These are the activations of a small neural network, seen along a few directions. Each row is one input.
Each table varies a few parts of the input and shows all the possible inputs, shuffled.
A made-up example of a description, with smaller parts first: one of 4 places along a line, together with either a single point or one of 9 places around a ring or (one of 3 separate values, together with one of 5 places around a ring).
Shared parts are said once, and a part with two or three values counts as separate values.

Table:
row 1: [ -5  -6  -5  -5   9  14  14  -1  -6  -2   4 -11   7 -17  -6   7  -7 -15
  21]
row 2: [ -5 -21 -17  10  16   2 -10   1 -13   5  11  -7 -20   7  12  -5  12  -3
   4]
row 3: [ 11  26   1   2 -29 -10 -29 -31  21  13 -10  44 -19 -18 -14   5 -13  30
 -43]
row 4: [-12  -8  -7  -5   7  -3   3  17 -11  -8   6  -7   9  27   8 -11   6  -5
   5]
row 5: [  6  11 -26   5 -19  -5 -43 -23  11  -6   5  51 -18  -4 -16  -8  -7  31
 -41]
row 6: [  9   3  29  -3  -5 -12  16  16  10   2 -14 -18  17  17   8  -4   9   0
   3]
row 7: [ -7   6  22  -8  -2  -8  18  10   0  10  -9 -14  10  13  11   2   0  -8
   3]
row 8: [  0  -6  -6  10  13  11   5  -7 -10  -1   8 -11 -11 -24   1  12  -1 -13
  19]
row 9: [  0  -7  11   7   7  -2   5  -7  -2  24  -4 -14 -20  -6  16   8   6  -5
   2]
row 10: [-10 -21 -17  -5  13   5  -2   7  -9   4   7  -8  -1  14   5  -9   6  -5
   6]
row 11: [  9   4  13   0   1   2  17  16   2 -22  -2 -15  25   0  -7   0   2  -8
  20]
row 12: [  3 -11   1   0   4  -6   1  23  -1 -16   1 -12  16  30   5 -16  15   2
   5]
row 13: [ -6   7   5  -5   3   6  20  10  -8 -15   3 -11  18  -4  -4   6  -7 -16
  20]
row 14: [ 12  27 -15   5 -23   4 -29 -32  14 -12   2  48 -11 -35 -29   9 -20  21
 -27]
row 15: [ -6  -6  11  -8   4   1  13  -1   2  23  -8 -15  -1   0   9   4   0  -7
   4]
What is each input in this table made of?
Answer: one of 3 separate values, together with either a single point or one of 4 places along a line
Changing only the choice among 3 separate values turns row 13 into row 4. The same change can be made to row 11. Which row results?
Answer: row 12

Table:
row 16: [-16 -13 -13  -5  12  -7   7  13 -11   9   6  -1  -4  28  24 -14   7   2
  -2]
row 17: [ -4 -10  -3  -4  13   4  17   5  -4  18   5 -16  -2 -21  13   7  -1 -14
  14]
row 18: [ -9   8  20  -7  -2   8  14  -4  -6   4  -7  -9  13 -13  -3  18 -11 -12
  11]
row 19: [ -4 -26 -19  12  15   6 -10   6 -24  -9  15 -20 -12  12  10  -5  19 -15
  14]
row 20: [  5  13 -12  -7 -32  -5 -44 -27  24  10  -9  49  -8   1 -23  -6  -9  37
 -54]
row 21: [ 10  13 -30  28  -7   8 -41 -41   2  -6  14  48 -46 -44 -14  13 -13  18
 -25]
row 22: [-12   6 -11 -12   3  10  14 -14  -9  11   4  -2  -7 -19  -6  10 -15 -14
  13]
row 23: [ -2  -3  19   0  -8  -9   3   9  -7   2  -8 -21   8  26  10  -3  13  -9
  -2]
row 24: [ 20   0  31  -3  -3  -6  26  16  19  -9 -16 -17  27   8  -1  -9   3  -4
  17]
row 25: [  0   9  14  -7  -8 -15  16  29   7 -18  -7   1  30  38   9 -19   5   8
  -5]
row 26: [ -1  -1  23   0   2  -1  11  11   1   8 -11 -29   6  16   4   5  12   2
   6]
row 27: [-12 -25 -24   8  26   4 -12  14 -17  -6  20  -7 -14  19  10 -11  10 -11
  10]
row 28: [ -2 -11   1  -1  15  -2   8   7  -9  14   0 -28 -10   6  12   4  15   1
  15]
row 29: [ -5 -22 -20   9  22  19   6   5 -12   1  16 -17  -6 -25   6   5   3 -19
  21]
row 30: [ 12   9  25  -3 -14 -17   9  22   1 -19  -9 -17  27  27   3  -9  13  -4
   4]
row 31: [ 19  25  -6 -10 -38 -14 -37 -15  31 -12 -11  52  12   2 -30 -13  -8  43
 -47]
row 32: [ -3 -14  -3  -1   5  -9   0   6 -17   8   3 -19  -8  16  17  -4  15 -10
   6]
row 33: [ 27  49  16  13 -37 -16 -21 -25  27 -17 -10  51  -5 -29 -22   9 -17  30
 -35]
row 34: [-10  -3  -2  -8  12   7  11  -7 -16   9   4  -8  -3 -22   4  16  -9 -12
  20]
row 35: [ 12  26 -13  15 -16  -7 -31 -41   9  11   3  49 -42 -40  -7  14 -16  23
 -33]
row 36: [ -3   0  19  -4  -1   5  20   8   6  12  -6 -18  14 -12   5   8  -3 -14
   6]
row 37: [-15  -3   9  -4  -2  -6   9  17   0   4  -5  -3  11  37  16 -13   5   3
 -11]
row 38: [  3 -34 -14  12  26  17   6   0  -5   2   8 -20 -11  -6   7  -5   9 -16
  26]
row 39: [  4  10  20  -7  -3 -20   8  30   8 -16  -5  -5  25  33   3 -14   4   0
   1]
row 40: [  4   2 -34  -7 -18  -5 -47 -31  13  16   2  50 -24  -9 -16  -7  -7  36
 -45]
row 41: [ 12  12  25  -6  -7  -4  26  20  13 -10  -8 -14  33 -11  -2   2  -2  -8
  12]
row 42: [-17 -26 -30   8  22   8  -4  13 -18  -7  18  -2  -8  24  16 -15  10  -3
   5]
row 43: [  6 -11  25  -1   3   3  20   4  12  13 -15 -21   9   7   6  -3   3 -10
  10]
row 44: [  4  28  17 -14 -16   1  24   2   9 -17  -9   0  28  -8 -20   6 -16  -8
  10]
row 45: [-10  -2  14  -5   3 -11   2  17   1   5  -3  -8   6  33  10  -8   4  -5
  -6]
row 46: [-13  -6 -28   1  13  24   4 -14 -16  -6  15  -2 -11 -22 -13   9 -11 -19
  20]
row 47: [-11 -13  -8  -5  16 -11  -1  14 -10  11   8  -7 -10  23  18 -10   6  -6
   3]
row 48: [-11  17  11 -11 -10  10  17 -11   2   5  -7  -3   9  -9 -13  12 -17 -13
   4]
row 49: [ 13  37   9  15 -30  -6 -28 -38  20   5  -9  48 -25 -31 -14  15 -18  24
 -42]
row 50: [ -4 -24 -16  12  24  13  -2   7 -16  -3  11 -28 -13   2   5   3  18  -4
  22]
row 51: [  5 -22   3  -2  17   2  17   0   2  19  -4 -19  -7  -3  14  -4   5 -11
  19]
row 52: [-11 -15 -19   5  21  22   1  -7 -23  -8  16  -8  -7 -26  -3  14  -5 -17
  27]
row 53: [  3 -11 -51   6  -8  10 -56 -31   5  -2  14  49 -29 -13 -23  -8  -4  30
 -37]
row 54: [  5  20  26  -9  -8  -1  21   8   1 -18  -8  -6  31 -12 -10  12 -10  -6
  17]
row 55: [ 13  11  29  -3  -4 -10  18  23   8 -14 -13 -25  25  17  -3  -1  13   8
  12]
What is each input in this table made of?
Answer: one of 4 places along a line, together with either one of 2 separate values or one of 8 places along a line
Changing only the place on the line of 4 turns row 31 into row 40. The same change can be made to row 25. Which row results?
Answer: row 16
Start at row 44 and move only the place on the line of 8, one step at a time. The first step leads to row 54. Which rows follow, in order?
Answer: row 41, row 24, row 55, row 30, row 39, row 25
Which other rows agree with row 20 in the place on the line of 4? List them by row number.
Answer: row 18, row 23, row 26, row 36, row 37, row 43, row 45, row 48, row 49
Change only the choice among 2 separate values in row 35. List by row number the other rows that result.
Answer: row 40
Change only the choice among 2 separate values in row 53. List by row number the other rows that result.
Answer: row 21

Table:
row 56: [  6  -6 -35  15   2   5 -36 -16  -4 -14  16  29 -24 -10 -11  -4   2  16
 -14]
row 57: [  5  16  30 -13 -25 -25  -1  15  21   3 -21   8  23  42   3 -17   5  20
 -29]
row 58: [-14 -15  -7  -6  22  18  27  14 -21 -10  11 -30  15  -6   2   5  -2 -32
  41]
row 59: [ -8 -18  11   3  23  11  25   0 -15  24   0 -41 -12 -15  18  16   6 -25
  31]
row 60: [-18 -32  -7  -3  25  -3  10  24 -17  15   6 -30  -4  40  29 -16  19 -11
  13]
row 61: [ 20  22  28  -2 -23 -17   4  17  21 -25 -15   5  32  19 -11 -10   4  16
 -10]
row 62: [ -8 -12 -35   4  -1  -5 -40 -16  -4  15  11  31 -33  12   5 -11   4  21
 -34]
row 63: [ 14  33  47  -3 -24 -14  19  -7  21  12 -24   0  10 -14  -1  15 -10   3
  -9]
row 64: [  9  36  29 -16 -24  -6  19   8  17 -21 -14   9  40  -6 -20   5 -16   4
   0]
row 65: [ -3 -28  -8   7  26   6  12  26 -17 -13  12 -32   7  17  14  -9  18 -18
  30]
row 66: [ -6   6 -34   5  -1  19 -20 -26  -6 -11  15  31 -15 -34 -22  10 -18   2
  -5]
row 67: [  3  -1 -17  11   1  11 -19 -39   3  25   4  22 -40 -44  -4  17 -11   6
 -13]
What is each input in this table made of?
Answer: one of 3 separate values, together with one of 4 places along a line
Changing only the choice among 3 separate values turns row 62 into row 60. The same change can be made to row 56. Which row results?
Answer: row 65
Change only the choice among 3 separate values in row 66. List by row number the other rows that result.
Answer: row 58, row 64

Table:
row 68: [  6  19 -19  -3 -24  -1 -34 -31  15   2  -1  50 -14 -21 -24   2 -17  27
 -38]
row 69: [ -8 -17  -4   3  13   9   5   6 -11   1   4 -18  -2   9   6  -1   7 -12
  13]
row 70: [ 13  23 -16  11 -22  -3 -37 -29  15 -10   2  52 -19 -22 -21   2 -13  29
 -36]
row 71: [ -2 -11   4   0  12   6  14  11  -6   0   2 -21   8  -3   7   2   5 -12
  18]
row 72: [ 10  20  -9   7 -23  -5 -35 -34  16   9  -3  45 -26 -23 -14   6 -12  28
 -40]
row 73: [  0  -1  15  -5   3  -4  14  16  -3  -4  -5 -23  15  14   4   0   9  -4
  13]
row 74: [  2  -7  15  -4   3  -5  16  18   4  -1  -6 -18  17  19   8  -9   8  -7
   9]
row 75: [ -8   2  15  -4   5   1  22  14  -3  -1  -3 -17  14  10   7   2  -1 -11
  13]
row 76: [ -1  -4  10  -3   5   0  16   9  -7  -2  -1 -20   9   3   6   1   3 -18
  18]
row 77: [ -8 -11  -7  -1  12  -2   4  11 -13   2   7 -12  -1  11  13  -4   7  -9
   9]
row 78: [ -4 -13  -3  -1  16   5  14   8  -7   4   3 -19  -1   2   8  -1   5 -10
  20]
What is each input in this table made of?
Answer: either one of 3 separate values or one of 8 places along a line
Start at row 77 and move only the place on the line of 8, one step at a time. The first step leads to row 69. Which rows follow, in order?
Answer: row 78, row 71, row 76, row 75, row 73, row 74
